These are the activations of a small network on made-up records, seen along a few directions, one row for each record.
After each row come some of the record's fields: V, H, S, M, Z.
Not every record has every field; a missing one is left out.
Other fields move the rows too, some of them a lot.
In the rows, 500 means zero.
Random noise pushes rows far along 3 fixed directions. That doesn't count. These rows show it; they differ only by the noise:
[361 704 446 536 427 326 344 449 268 315 424 673 534 421 624 627 337 605
 516 549]
[324 700 427 539 419 331 351 472 296 321 401 701 517 321 666 635 366 559
 418 502]
[478 597 510 464 454 447 532 450 358 426 479 600 494 524 537 521 406 546
 611 544]
[655 364 605 337 524 702 912 487 599 654 559 463 388 613 419 312 603 394
 661 484]
[491 437 496 486 599 580 654 477 561 503 512 423 429 589 512 427 584 617
 545 551]

[545 576 533 417 494 482 536 441 382 453 563 497 471 597 465 497 415 565
 701 561]	V=v2 H=h2 S=s1 M=m4 Z=z2
[500 425 510 589 510 476 403 547 562 563 448 479 516 550 456 502 526 427
 471 494]	V=v1 S=s1 M=m4 Z=z2
[394 524 417 582 648 468 389 466 526 376 533 356 486 574 549 536 538 801
 481 602]	V=v2 H=h2 S=s3 M=m1 Z=z3
[558 484 527 498 576 520 542 426 470 473 560 393 499 763 426 446 478 691
 741 631]	V=v2 H=h1 S=s2 M=m1 Z=z1
[539 507 515 428 519 549 606 470 496 502 551 482 470 521 495 455 501 522
 566 505]	V=v2 H=h1 S=s1 M=m2 Z=z3
[509 508 533 387 527 541 675 471 485 512 534 528 377 472 533 416 515 463
 583 475]	V=v2 H=h1 S=s2 M=m2 Z=z1
[423 587 437 494 489 463 422 487 446 408 508 523 523 357 585 566 481 572
 382 490]	V=v2 H=h2 S=s1 M=m3 Z=z4
[584 360 504 464 508 625 554 578 698 634 552 369 502 419 438 464 639 378
 355 402]	V=v1 S=s2 M=m4 Z=z4
[516 452 481 431 575 588 584 510 604 520 589 363 447 457 498 463 605 556
 448 481]	V=v2 H=h2 S=s2 M=m4 Z=z4
[456 433 488 428 625 585 667 502 632 535 548 423 337 430 554 395 636 516
 456 454]	V=v2 H=h1 S=s2 M=m2 Z=z1
[607 532 581 327 322 591 774 502 426 585 493 706 502 357 505 451 448 232
 520 395]	V=v2 H=h1 S=s3 M=m3 Z=z3
[509 631 517 499 511 398 420 385 290 360 543 498 521 732 474 521 344 730
 800 670]	V=v2 H=h2 S=s3 M=m1 Z=z1
[561 551 511 473 318 478 422 534 430 526 478 611 623 378 474 590 418 336
 431 431]	V=v1 S=s3 M=m4 Z=z4
[731 198 660 509 525 724 858 541 705 793 468 440 486 824 305 277 652 297
 671 517]	V=v1 S=s3 M=m1 Z=z1
[438 694 491 476 373 374 440 442 243 361 436 713 549 438 590 594 320 523
 572 537]	V=v2 H=h1 S=s3 M=m1 Z=z1
[261 610 352 533 533 419 346 543 510 352 454 539 450 113 728 615 561 568
 125 402]	V=v2 H=h2 S=s2 M=m4 Z=z4
[583 525 493 559 533 502 425 413 398 418 551 386 662 817 403 543 414 796
 717 701]	V=v2 H=h1 S=s1 M=m3 Z=z4
[526 658 574 346 411 404 558 434 296 449 547 649 407 489 501 484 333 423
 747 493]	V=v2 H=h2 S=s2 M=m1 Z=z1
[544 538 509 443 367 512 502 524 461 525 495 587 566 378 493 548 460 368
 438 431]	V=v1 S=s3 M=m4 Z=z4
[550 505 537 649 458 378 276 499 432 508 439 529 634 693 395 556 378 477
 611 571]	V=v1 S=s1 M=m2 Z=z3
[560 649 525 413 439 442 460 420 294 394 567 530 560 597 468 545 345 604
 709 586]	V=v2 H=h1 S=s2 M=m4 Z=z4
[602 364 551 430 522 680 792 501 619 623 519 455 466 583 449 369 615 452
 546 495]	V=v2 H=h1 S=s3 M=m1 Z=z1
[655 473 618 267 457 623 821 474 494 616 603 519 371 515 430 358 511 328
 693 444]	V=v2 H=h2 S=s1 M=m4 Z=z2
[283 469 362 604 693 509 450 521 633 398 462 384 395 361 672 512 664 724
 239 500]	V=v2 H=h1 S=s2 M=m1 Z=z1
[551 451 505 447 475 637 710 506 536 540 486 518 532 480 516 455 570 487
 440 494]	V=v2 H=h1 S=s3 M=m1 Z=z4
[603 380 563 412 571 601 648 502 611 615 585 367 401 628 392 383 582 457
 641 502]	V=v1 S=s1 M=m4 Z=z2
[654 549 633 209 323 579 813 490 443 631 587 685 381 312 472 376 443 119
 614 327]	V=v2 H=h2 S=s1 M=m2 Z=z3
[552 646 527 407 305 453 507 473 308 461 491 687 603 406 514 570 349 390
 552 471]	V=v2 H=h1 S=s2 M=m4 Z=z4
[560 546 523 416 451 523 556 477 442 489 555 500 524 517 466 507 461 510
 582 518]	V=v2 H=h2 S=s3 M=m4 Z=z4
[279 495 361 572 639 489 440 540 638 413 470 441 400 243 688 534 645 621
 168 431]	V=v2 H=h2 S=s1 M=m2 Z=z3
[428 534 440 547 575 486 444 463 490 404 521 432 501 521 551 524 513 700
 475 568]	V=v2 H=h2 S=s3 M=m3 Z=z3
[520 465 538 399 468 579 721 505 538 572 492 578 410 411 533 413 552 360
 497 427]	V=v2 H=h1 S=s2 M=m1 Z=z1
[189 698 320 642 519 299 172 510 403 253 406 598 522 193 745 707 448 691
 182 485]	V=v2 H=h2 S=s3 M=m3 Z=z3
[452 646 487 568 441 341 306 434 283 361 458 597 577 623 514 602 316 639
 668 612]	V=v1 S=s3 M=m1 Z=z1

Which values does each new row have?
[538 480 504 471 537 568 593 466 517 498 548 441 501 572 481 458 527 593
 554 546]	V=v2 H=h2 S=s3 M=m3 Z=z3
[573 438 567 590 403 459 435 558 523 621 405 609 586 526 418 500 457 245
 474 443]	V=v1 S=s1 M=m2 Z=z3
[681 436 610 543 358 473 401 549 481 648 473 536 646 630 309 513 418 244
 597 479]	V=v1 S=s1 M=m4 Z=z4
[514 497 485 447 528 574 589 485 513 484 537 459 508 480 514 485 537 565
 469 512]	V=v2 H=h1 S=s1 M=m3 Z=z4
[625 263 543 336 568 819 942 567 811 732 577 373 385 390 465 304 781 318
 343 361]	V=v2 H=h1 S=s1 M=m4 Z=z4
[554 411 539 583 365 478 379 634 606 658 404 570 598 333 439 544 542 140
 263 340]	V=v1 S=s2 M=m4 Z=z4
[503 426 500 484 629 587 643 473 580 502 545 374 419 635 483 421 591 653
 584 568]	V=v2 H=h2 S=s3 M=m1 Z=z1
[372 739 470 595 344 189  87 483 206 338 398 718 596 419 555 705 238 462
 538 521]	V=v1 S=s1 M=m4 Z=z2
[346 574 439 496 571 442 488 488 471 398 478 532 375 365 633 518 517 584
 429 485]	V=v2 H=h2 S=s2 M=m1 Z=z1
[536 573 520 454 469 463 500 442 401 456 545 527 518 575 476 502 407 552
 651 545]	V=v2 H=h1 S=s1 M=m2 Z=z3
[513 697 554 348 338 386 505 449 272 445 520 726 474 375 535 531 306 345
 647 440]	V=v2 H=h1 S=s2 M=m2 Z=z1
[490 269 435 711 826 574 382 504 785 517 558  84 486 850 394 430 697 862
 516 661]	V=v1 S=s1 M=m2 Z=z3
[614 317 516 530 529 630 535 565 697 648 531 350 557 547 388 462 624 422
 400 467]	V=v1 S=s1 M=m3 Z=z4
[630 303 575 395 660 705 838 471 690 643 608 306 356 721 398 281 669 542
 689 540]	V=v2 H=h1 S=s2 M=m2 Z=z1
[641 415 600 501 408 523 550 542 544 658 469 569 546 563 378 446 471 233
 562 438]	V=v1 S=s1 M=m2 Z=z3
[571 464 562 536 464 497 535 481 453 543 462 544 539 698 426 468 447 481
 673 566]	V=v1 S=s3 M=m1 Z=z1
[486 523 464 484 589 518 488 467 494 426 565 379 486 569 501 509 520 689
 548 572]	V=v2 H=h2 S=s2 M=m4 Z=z4
